Each row below holds a small network's activations on one input, seen along a few directions.
In each table, some parts of the input vary, and every possible input appears once, in random order.
A made-up example of a description, with smaller parts first: line(4) and (point or ring(9) or (values(3) and ring(5))).
Shared parts are said once, and a part with two or three values counts as separate values.
In the rows, zero is written as 128.

Other details of the inputs vary at random and push rows far along two fixed directions, the same in every table; ignore that.

A family of inputs:
row 1: [ 48 167 144 178 145 108 119 126  94 103 110]
row 2: [208 113  97  97 101 156 112 127 181 132 140]
row 3: [124  75 145 107 119 101 183 124 101 121 119]
row 4: [114  90 126 123 133 116 171 120 102 120 118]
row 5: [192  89 119  89  98 131 145 122 148 134 120]
row 6: [104  54 173  94 125  95 187  95  80 156 122]
row 7: [113 101 153 121 118 103 171 116  99 111 117]
row 8: [216 135 106  97 112 161 121 137 171 138 133]
row 9: [ 37 161 141 168 155 118  96 121  95 145 138]
row 10: [212 146 118  87 107 173  83 122 178 170 156]
row 11: [ 78 220 110 193 154 138  46 154 149 110 131]
row 12: [ 61 190 109 188 158 135  80 147 136 109 138]
row 13: [205 119  99  99 101 150 110 131 180 135 138]
row 14: [148 125 136 119 116 131 140 131 134 116 128]
row 15: [131 155 115 142 127 132  98 142 151 121 133]
row 16: [118  64 174  89 125 101 184  92  82 153 125]
row 17: [116  72 149  97 121 117 161  99  93 154 138]
row 18: [112  67 177  89 115 105 189  93  72 150 126]
row 19: [ 95 208 115 178 145 139  63 146 147 111 131]
row 20: [110  83 157 114 123  89 184 113  84 111 115]
row 21: [125  72 132 107 124 113 184 117 101 120 121]
row 22: [207 133 110  91 113 172  83 120 195 177 155]
row 23: [113  57 155 105 116  88 198 118  84 116 114]
row 24: [ 53 171 140 176 156 109 116 140 100 104 123]
row 25: [ 98  75 151 119 120  86 182 116  82 115 110]
row 26: [ 97  67 147 115 126  90 193 118  84 117 117]
row 27: [138 148 103 144 137 144 110 139 145 131 128]
row 28: [ 40 167 163 167 157 119 107 114  97 140 129]
row 29: [216 148  92 102 110 170  93 150 196 142 140]
row 30: [216 128 103 102 115 161 116 140 170 142 130]
row 31: [220 155 100 105 104 165  86 135 190 135 135]
row 32: [ 61 188 111 189 156 132  78 146 134 105 138]
row 33: [ 68 156 141 164 149 117 139 133  94 111 113]
row 34: [214 139  83 105 104 170  85 132 198 136 141]
row 35: [217 146 102 102 109 164  86 149 193 134 144]
row 36: [128 138 124 135 126 125 113 130 131 121 118]
row 37: [136 108 141 112 119 124 167 124 113 120 119]
row 38: [153 146 107 130 129 145 112 144 152 133 127]
row 39: [126 121 138 131 129 126 159 124 106 121 114]
row 40: [135  90 148 107 119 106 171 122 104 115 123]
row 41: [147 122 127 118 125 127 132 138 136 123 129]
row 42: [ 79 175 113 174 145 124  88 141 136 112 134]
row 43: [ 72 213 103 194 155 141  53 157 154 112 141]
row 44: [207 143 112  90 106 173  78 128 185 175 156]
row 45: [115 102 143 123 126 101 153 125 105 114 119]
row 46: [137 141 124 137 136 133 132 132 122 124 120]
row 47: [198  83 106  93 111 146 157 122 147 137 129]
row 48: [125 120 143 126 117 117 148 120 115 115 118]
row 49: [204 100 123  82 108 141 154 129 147 132 129]
row 50: [ 75 177 139 157 150 133  74 130 117 149 141]
row 51: [144 117 114 119 126 133 137 134 139 128 129]
row 52: [132  81 128 110 125 113 179 122 105 127 117]
row 53: [ 53 166 134 174 159 112 115 145  98 108 119]
row 54: [ 61 195 139 173 163 136  60 131 129 147 139]
row 55: [116  66 154  98 127 115 166  95 101 155 133]
row 56: [ 72 199 114 186 164 133  81 153 125 114 123]
row 57: [ 98  64 144 117 123  90 188 109  85 110 120]
row 58: [126 146 133 135 126 133 128 135 134 117 128]
row 59: [ 65 142 126 164 141 107 121 127 105 113 116]
row 60: [156 143 108 134 129 145 114 141 148 133 125]
Each input here is: line(6) and (values(2) or line(8)).
Question: The inputs of row 54 and row 6 match in every part but the line(6) part. If row 36 is changed in the same way as row 54 into row 6, which row does it become?
Answer: row 5
Question: The inputs of row 3 and row 41 match in every part but the line(6) part. If row 25 is changed in the same way as row 3 into row 41, which row does it become?
Answer: row 11
Question: Which other rows agree with row 42 in the line(6) part? List them by row number.
Answer: row 9, row 13, row 22, row 26, row 27, row 43, row 51, row 52, row 59

A family of inputs:
row 61: [185  60 153  60 113 143 162  98 145 198 146]
row 62: [205  54 108  81 105 135 176 109 139 130 128]
row 63: [ 71 182 118 170 140 125  81 148 145  98 137]
row 64: [193  68 112  82  93 127 159 118 143 127 113]
row 65: [ 86  98 137 135 137  94 181 139  84 119 110]
row 66: [125  84 153 122 112  98 181 108  84 114 102]
row 67: [132 153 102 151 136 151 116 144 144 128 123]
row 68: [191  44 144  59 117 135 146  89 149 193 154]
row 69: [ 80 177 104 176 157 120  82 155 136 109 140]
row 70: [103 191 123 160 155 129  92 154 131 114 119]
row 71: [ 65  98 128 159 151  89 158 125  74 109 110]
row 72: [ 53 108 144 143 133  82 157 129  87  98 114]
row 73: [ 80 175  96 188 159 133  80 141 131 111 126]
row 74: [ 99 167 103 164 132 142  94 129 147 106 121]
row 75: [ 69 127 154 158 130  97 169 105  77  98 111]
row 76: [221 140  73 112 118 162  79 151 198 139 139]
row 77: [ 77 186 118 175 153 136  98 163 139 113 141]
row 78: [221 156 116  96 114 175  98 151 191 125 148]
row 79: [125 151 161 129 131 139  84 104 148 175 144]
row 80: [188  77 153  86  91 120 172 122 133 116 133]
row 81: [ 89 172 105 172 137 136  85 135 141 108 116]
row 82: [204 141  78 117 117 171 103 125 189 126 147]
row 83: [ 91 197 119 175 159 136  84 150 123 113 112]
row 84: [101 160 110 163 148 136  87 149 149 105 150]
row 85: [104 104 152 123 140  94 174 130  78 116  98]
row 86: [140 162 122 146 122 124 100 143 141 121 117]
row 87: [111 139 143 121 134 142  78 105 160 174 146]
row 88: [183  68 119  90 108 130 183 130 125 139 116]
row 89: [ 91 197 122 186 140 136  86 132 132 107 121]
row 90: [117 186 120 154 146 150 110 129 134 111 125]
row 91: [109  90 185  94 143 115 156  93  96 173 128]
row 92: [ 83 183 156 145 131 140  63 108 112 172 152]
row 93: [ 88 173 108 162 137 121  84 148 142 110 122]
row 94: [ 59 114 143 148 144  93 173 142  79 112 119]
row 95: [222 151 114 103  94 157  93 145 194 125 148]
row 96: [102 176 153 124 145 154  74 114 111 177 150]
row 97: [193  82 136  82 112 137 182 112 121 126 113]
row 98: [166  71 152  62 104 147 155  97 109 196 154]
row 99: [228 128  84  96 107 164  89 149 206 130 160]
row 100: [217 152  95 109 110 184  98 159 207 134 157]
row 101: [112 145 136 111 119 150  74 102 135 176 156]
row 102: [125  89 162 102 128 102 187 127  91 109 120]
row 103: [ 87  85 130 135 142  84 166 129  85 113 116]
row 104: [205  87 139  80  90 119 160 128 142 126 127]
row 105: [131 155 103 147 137 140 111 157 145 131 122]
row 106: [ 61 114 136 158 145 110 179 124  77 112 109]
row 107: [ 85  95 134 131 121 103 181 100  95 100 111]
row 108: [ 70  79 160 109 139 106 141  87  64 174 151]
row 109: [122 174 121 165 130 130  90 139 136 115 118]
row 110: [129  99 155 104 130 101 178 131  95 115 115]
row 111: [141 164 119 141 139 147 108 138 135 119 116]
row 112: [127  85 154 114 111  84 178 121  88 115 108]
row 113: [203 153  86 117 113 181 117 136 188 136 141]
row 114: [113  71 135 111 114  90 178 119  95 114 100]
row 115: [ 64  99 152 139 127  95 164 124  94  91 121]
Question: The inputs of row 77 and row 95 match in every part but one. If row 65 is changed in the same way as row 77 into row 95, which row does it become?
Answer: row 112
Question: Describe the family of inputs behind these rows.
Answer: ring(5) and (values(2) or line(9))
Question: Which other rows does row 61 become when the values(2) part takes its other values? List them by row number.
Answer: row 98
Question: Which other rows does row 87 become when the values(2) part takes its other values? List them by row number.
Answer: row 101
Question: Start at row 82 and move only the line(9) part, one step at a time. The first step leads to row 62. Which rows follow, in order?
Answer: row 73, row 71, row 76, row 103, row 69, row 99, row 84
Question: Which other rows agree with row 85 in the ring(5) part? List them by row number.
Answer: row 70, row 78, row 83, row 90, row 91, row 96, row 97, row 102, row 110, row 111

A family of inputs:
row 116: [136 163 121 143 124 140  82 144 163 129 139]
row 117: [150 126 112 114 124 141 120 133 159 137 140]
row 118: [147 164  96 149 130 142 114 157 145 101 123]
row 119: [ 52 193 135 177 148 114  87 141 106 111 123]
row 120: [134 153 127 135 130 149 113 121 138 142 132]
row 121: [113  71 148 104 125 104 183 112  76 142 119]
row 122: [ 46 173 121 181 165 116  93 135 115 112 129]
row 123: [124 138 114 135 123 132 105 131 139 125 143]
row 124: [ 35 109 156 161 154  91 166 112  57 129 107]
row 125: [160 136 120 120 128 147 113 137 152 154 138]
row 126: [123  95 157 107 123  95 167 113  94 122 111]
row 127: [148 110 118 118 113 133 127 115 147 130 137]
row 128: [114  86 168 103 123 108 184 114  90 126 119]
row 129: [152 119 146 106 125 132 142 118 125 130 126]
row 130: [156 113 133 115 117 122 123 125 138 126 129]
row 131: [115 121 128 136 132 118 121 122 129 119 137]
row 132: [140 161 114 139 119 140  78 141 153 128 139]
row 133: [149 108 116 108 122 137 131 129 130 142 131]
row 134: [159 139 131 110 116 148 120 128 137 133 135]
row 135: [106  76 134 114 123 105 175 106 101 125 118]
row 136: [150 106 131 117 107 124 130 120 137 128 126]
row 137: [125 162 131 140 130 144 106 126 140 127 127]
row 138: [147 108 113 107 118 133 132 126 136 132 135]
row 139: [140 166 111 142 145 148  85 136 152 147 138]
row 140: [ 42 176 128 182 166 126  92 145 116 125 128]
row 141: [149 114 145 104 113 117 144 128 130 130 122]
row 142: [109  67 147 107 136 102 179 111  86 131 115]
row 143: [154 126 138 114 123 141 135 128 137 145 137]
row 144: [161 136 130 118 130 148 118 123 141 141 138]
row 145: [149 122 135 111 111 122 136 119 133 129 116]
row 146: [164 134 101 134 119 140 137 142 151 105 114]
row 147: [143 111 125 116 117 127 130 127 147 130 142]
row 148: [169 113 130  99 114 144 143 120 128 145 138]
row 149: [145 158 105 148 132 142 121 158 154 104 123]
row 150: [167 123 108 127 126 131 143 142 142 103 117]
row 151: [ 36 134 137 169 156 107 134 122  85 122 113]
Question: The inputs of row 137 and row 129 match in every part but one. If row 136 is changed in the same way as row 137 into row 129, which row does it become?
Answer: row 130
Question: Describe the family of inputs behind these rows.
Answer: values(4) and (point or ring(8))
Question: Which other rows does row 146 become when the values(4) part takes its other values? List them by row number.
Answer: row 118, row 149, row 150
Question: Which other rows does row 141 become when the values(4) part takes its other values? List them by row number.
Answer: row 119, row 126, row 145
Question: Which other rows does row 147 become when the ring(8) part takes its other values? List them by row number.
Answer: row 116, row 117, row 125, row 128, row 140, row 141, row 143
Question: Start at row 134 and move only the ring(8) part, one step at a time. The first step leads to row 119. Which rows follow, in order?
Answer: row 132, row 123, row 138, row 133, row 121, row 148

A family of inputs:
row 152: [223 137 101 105 106 155 123 151 174  97 125]
row 153: [207 141 109  93 110 176 102 136 179 160 157]
row 154: [ 80 165 133 161 147 122  77 137 125 131 133]
row 155: [ 94 209 113 177 148 150  48 136 147 138 129]
row 156: [ 36  81 109 162 156  72 179 124  69  92 114]
row 157: [ 90 214 114 167 152 153  56 151 139 139 142]
row 158: [ 62 124 149 159 135  77 188 138  73  77  94]
row 159: [165   9 110  88  99 110 224 128 116 114 107]
row 160: [ 68 154 146 170 153 110  98 127 117 132 131]
row 161: [ 67 167 141 160 159 118 107 140 100 141 126]
row 162: [207 137 108  93 106 179  95 116 191 153 145]
row 163: [102 210 105 192 155 134  79 163 134  74 125]
row 164: [ 32 101 174 136 160  91 179 110  55 125 119]
row 165: [163  31 155  67  92 113 212  87  91 145 123]
row 166: [196  88 138  80 121 144 155 119 140 162 130]
row 167: [ 81 195 122 174 139 140  60 139 150 131 155]
row 168: [204 130 112  94  98 155  90 130 180 150 152]
row 169: [ 41 108 159 143 138  87 165 101  54 125 109]
row 170: [142  15 170  57 106  91 212  92  94 136 126]
row 171: [210 132 112 103 110 165 101 115 177 158 135]
row 172: [219 140 106 105  97 145 138 148 185 109 112]
Question: Describe the family of inputs behind these rows.
Answer: values(2) or line(4) or (values(3) and ring(5))
Question: Which other rows does row 168 become when the values(3) part takes its other values? List them by row number.
Answer: row 157, row 169
